These are the activations of a small network on made-up records, seen along a few directions, one row for each record.
Each row is followed by the record's values for the fields U, G, H, V, C, F.
The largest differences between rows may come from other fields.
In the rows, 500 means zero.
Strong random noise was added to every row along 3 fixed directions; ignore it. To show where, here is one row again and again, with new noise each time:
[528 476 532 579 461 467 530 535 537 538 617 515 588 608 585 581 471 492
 566 656 581]
[442 425 616 412 637 366 565 424 496 511 457 497 633 531 401 489 600 410
 405 512 471]
[742 523 581 594 531 486 517 602 370 540 351 455 587 459 354 410 548 338
 375 476 471]
[530 439 605 471 622 398 548 473 450 521 419 496 614 503 375 449 588 378
 389 490 449]
[467 513 599 428 510 410 571 469 551 511 529 441 651 580 512 602 550 486
 483 609 616]

[356 467 590 328 538 336 531 371 403 501 478 494 661 597 475 618 614 431
 514 546 523] : U: u2 / G: g1 / H: h4 / V: v1 / C: c1 / F: f2
[522 326 394 686 532 523 468 498 492 545 692 749 436 555 524 366 497 478
 579 545 297] : U: u2 / G: g1 / H: h3 / V: v4 / C: c1 / F: f2
[701 636 516 566 386 559 490 741 512 502 413 426 627 513 591 503 462 516
 479 543 647] : U: u1 / G: g1 / H: h1 / V: v3 / C: c2 / F: f1
[317 356 417 453 637 337 508 383 454 511 521 663 585 461 409 303 545 449
 586 469 288] : U: u1 / G: g1 / H: h2 / V: v1 / C: c1 / F: f2
[337 337 515 294 689 404 497 357 552 454 417 489 502 448 397 444 591 534
 259 425 421] : U: u2 / G: g2 / H: h2 / V: v3 / C: c2 / F: f2
[525 256 540 530 611 447 434 560 418 476 382 585 569 465 416 322 505 490
 388 428 362] : U: u1 / G: g2 / H: h4 / V: v3 / C: c2 / F: f1
[494 643 557 437 463 453 521 524 554 484 468 409 576 453 495 623 525 484
 438 528 693] : U: u1 / G: g1 / H: h4 / V: v3 / C: c1 / F: f1
[504 642 437 474 402 596 456 485 648 527 480 407 414 493 619 691 460 521
 466 548 620] : U: u2 / G: g1 / H: h2 / V: v2 / C: c1 / F: f2
[624 561 550 644 322 622 375 581 551 618 615 438 451 528 616 708 399 531
 426 611 623] : U: u2 / G: g1 / H: h4 / V: v4 / C: c1 / F: f2
[688 582 249 853 441 681 556 655 379 539 399 573 389 347 490 301 390 434
 633 377 273] : U: u1 / G: g1 / H: h4 / V: v1 / C: c1 / F: f2
[554 680 484 447 339 619 593 570 621 426 360 272 469 373 529 578 579 670
 490 494 741] : U: u1 / G: g2 / H: h4 / V: v2 / C: c1 / F: f1
[537 473 522 574 537 563 420 550 459 455 507 432 478 473 499 538 444 482
 414 508 454] : U: u1 / G: g2 / H: h4 / V: v3 / C: c2 / F: f1
[761 583 602 490 438 536 355 626 328 500 380 395 516 512 383 560 538 365
 278 410 623] : U: u2 / G: g2 / H: h3 / V: v4 / C: c2 / F: f1
[537 583 580 408 477 495 480 515 599 498 555 483 588 537 620 501 497 536
 515 584 628] : U: u1 / G: g1 / H: h3 / V: v4 / C: c2 / F: f1
[490 528 469 698 522 637 423 529 469 571 473 500 361 434 499 441 484 449
 455 413 459] : U: u1 / G: g1 / H: h4 / V: v2 / C: c1 / F: f1
[551 560 668 451 317 538 399 582 543 449 517 359 598 555 639 632 496 580
 399 650 753] : U: u1 / G: g2 / H: h4 / V: v4 / C: c2 / F: f1
[427 390 482 453 462 457 522 561 586 460 478 551 466 529 549 460 559 643
 495 554 442] : U: u2 / G: g2 / H: h1 / V: v2 / C: c2 / F: f2
[478 619 497 499 491 591 530 435 542 526 549 352 448 526 540 634 452 391
 539 527 671] : U: u1 / G: g1 / H: h4 / V: v3 / C: c1 / F: f1
[596 491 685 490 534 373 473 500 328 475 412 539 600 496 449 377 501 409
 455 497 482] : U: u1 / G: g2 / H: h4 / V: v3 / C: c2 / F: f1
[456 674 464 594 427 483 541 380 376 561 517 498 405 575 591 602 431 383
 618 467 566] : U: u2 / G: g2 / H: h4 / V: v1 / C: c1 / F: f2
[459 286 362 614 632 534 447 376 555 594 658 695 286 517 534 423 468 397
 593 416 248] : U: u2 / G: g1 / H: h2 / V: v4 / C: c1 / F: f2
[657 342 570 638 420 458 378 573 436 585 590 606 511 536 584 535 461 439
 540 560 362] : U: u2 / G: g1 / H: h4 / V: v4 / C: c1 / F: f2
[606 543 518 603 332 583 482 561 545 539 417 445 445 539 522 554 409 523
 488 599 586] : U: u2 / G: g2 / H: h4 / V: v2 / C: c1 / F: f2
[352 504 521 353 664 373 612 417 463 506 488 565 591 437 504 430 539 500
 567 460 437] : U: u1 / G: g1 / H: h4 / V: v1 / C: c2 / F: f1
[498 476 465 578 284 643 413 624 743 422 509 372 490 447 662 521 467 693
 439 560 565] : U: u1 / G: g2 / H: h2 / V: v4 / C: c1 / F: f1
[627 451 571 603 450 590 413 577 428 515 494 447 493 508 520 519 422 471
 457 494 523] : U: u1 / G: g2 / H: h4 / V: v4 / C: c2 / F: f1
[599 497 490 599 248 540 456 767 658 508 537 537 649 592 641 541 439 623
 608 604 641] : U: u1 / G: g1 / H: h1 / V: v4 / C: c1 / F: f1
[420 476 548 400 361 441 544 539 518 512 758 579 712 630 675 657 405 569
 761 701 642] : U: u1 / G: g1 / H: h1 / V: v3 / C: c1 / F: f1
[510 521 476 476 447 621 420 493 596 469 462 430 461 495 511 544 592 470
 306 484 507] : U: u2 / G: g1 / H: h3 / V: v4 / C: c1 / F: f2
[434 545 509 613 404 579 459 352 457 555 680 534 339 600 622 694 402 483
 556 655 673] : U: u2 / G: g2 / H: h4 / V: v2 / C: c1 / F: f2
[540 638 555 599 245 536 388 491 484 530 660 390 402 609 643 774 421 464
 531 708 763] : U: u2 / G: g2 / H: h4 / V: v2 / C: c1 / F: f2
[494 669 492 531 407 555 493 417 458 607 522 396 387 494 480 658 421 450
 498 470 622] : U: u2 / G: g2 / H: h4 / V: v2 / C: c1 / F: f2
[465 523 569 420 555 571 529 445 590 482 513 395 418 483 468 545 465 442
 409 494 561] : U: u1 / G: g2 / H: h4 / V: v4 / C: c2 / F: f1
[137 377 353 558 532 599 476 305 835 460 798 526 348 553 730 646 440 710
 536 568 609] : U: u1 / G: g2 / H: h2 / V: v4 / C: c1 / F: f1
[446 489 407 603 477 540 467 448 528 480 581 504 403 556 625 586 439 578
 461 551 567] : U: u2 / G: g2 / H: h2 / V: v3 / C: c2 / F: f2
[388 444 683 313 709 462 484 306 554 412 269 379 546 381 296 454 669 477
 184 332 464] : U: u1 / G: g2 / H: h2 / V: v4 / C: c1 / F: f1
[478 541 434 603 484 488 536 417 515 468 615 505 532 572 595 492 436 522
 698 521 523] : U: u1 / G: g2 / H: h2 / V: v3 / C: c1 / F: f1
[730 533 590 583 420 464 446 659 342 602 433 528 609 589 508 394 443 361
 467 546 473] : U: u2 / G: g1 / H: h1 / V: v3 / C: c2 / F: f2
[474 383 481 622 466 533 426 436 504 534 586 548 318 543 513 582 466 408
 442 483 462] : U: u2 / G: g2 / H: h4 / V: v4 / C: c1 / F: f2
[559 592 633 198 516 446 504 529 437 348 233 354 663 394 248 503 665 430
 236 327 573] : U: u1 / G: g2 / H: h3 / V: v4 / C: c2 / F: f1
[516 696 391 498 547 508 589 427 464 530 527 532 471 441 428 494 519 464
 702 416 443] : U: u1 / G: g1 / H: h3 / V: v2 / C: c1 / F: f2

Which values does each new row have?
[358 577 429 465 554 382 670 408 551 429 587 583 538 538 574 453 418 521
 713 551 472] : U: u1 / G: g2 / H: h4 / V: v1 / C: c2 / F: f1
[851 770 503 666 472 683 533 613 317 535 278 349 359 312 343 358 480 339
 353 267 533] : U: u1 / G: g2 / H: h4 / V: v4 / C: c2 / F: f1
[498 521 632 476 372 557 445 472 562 502 635 418 572 600 594 605 491 474
 528 669 675] : U: u1 / G: g1 / H: h4 / V: v4 / C: c1 / F: f1
[550 544 489 408 388 546 564 631 643 456 306 360 558 324 506 451 619 641
 450 468 594] : U: u1 / G: g1 / H: h4 / V: v2 / C: c1 / F: f1
[598 504 526 374 544 524 440 535 477 465 381 429 441 420 382 532 570 445
 243 371 562] : U: u2 / G: g2 / H: h3 / V: v4 / C: c2 / F: f1
[557 579 506 550 523 468 534 495 520 492 479 481 562 503 497 482 489 401
 514 528 576] : U: u1 / G: g1 / H: h4 / V: v3 / C: c1 / F: f1
[657 444 383 681 410 460 423 652 507 494 561 528 467 549 561 491 398 527
 552 576 441] : U: u2 / G: g2 / H: h2 / V: v3 / C: c2 / F: f2
[370 452 362 463 631 527 519 482 585 484 365 560 479 359 359 313 621 534
 432 325 279] : U: u1 / G: g1 / H: h3 / V: v2 / C: c1 / F: f2
[687 342 567 694 418 492 383 632 356 585 668 632 427 580 543 457 391 439
 558 613 449] : U: u2 / G: g2 / H: h4 / V: v4 / C: c2 / F: f1
[511 581 470 473 620 495 517 365 320 539 472 507 443 446 434 492 444 417
 444 430 451] : U: u2 / G: g2 / H: h2 / V: v1 / C: c2 / F: f2
[655 538 535 569 399 625 428 475 340 571 574 529 493 587 548 530 487 349
 516 530 534] : U: u2 / G: g1 / H: h3 / V: v4 / C: c1 / F: f2
[339 531 562 454 564 461 535 320 504 568 531 501 430 482 536 605 558 493
 476 487 500] : U: u2 / G: g1 / H: h4 / V: v2 / C: c1 / F: f2
[535 256 542 444 636 382 443 490 422 474 310 584 531 345 203 195 613 386
 371 260 212] : U: u1 / G: g2 / H: h2 / V: v4 / C: c1 / F: f1
[319 424 426 425 510 538 596 524 684 468 426 471 524 349 465 395 560 613
 484 434 384] : U: u1 / G: g1 / H: h4 / V: v2 / C: c1 / F: f1
[771 627 610 458 454 395 528 701 403 435 265 459 624 416 281 370 563 421
 433 340 432] : U: u1 / G: g2 / H: h1 / V: v4 / C: c2 / F: f1
[549 430 472 682 415 649 467 578 512 490 627 548 448 543 676 538 378 576
 582 571 514] : U: u1 / G: g2 / H: h4 / V: v4 / C: c2 / F: f1
[304 395 432 455 581 530 588 496 643 469 550 579 535 510 498 459 557 605
 615 509 397] : U: u1 / G: g1 / H: h1 / V: v2 / C: c1 / F: f1
[374 404 630 352 570 377 534 365 341 468 586 565 613 525 472 437 513 415
 510 482 453] : U: u1 / G: g2 / H: h4 / V: v3 / C: c2 / F: f1
[446 667 548 270 472 477 653 432 520 391 417 440 675 564 460 633 570 609
 484 539 618] : U: u2 / G: g2 / H: h3 / V: v2 / C: c2 / F: f2
[553 604 578 407 395 499 412 527 463 550 442 405 581 581 529 644 481 560
 394 578 744] : U: u2 / G: g2 / H: h3 / V: v2 / C: c2 / F: f2
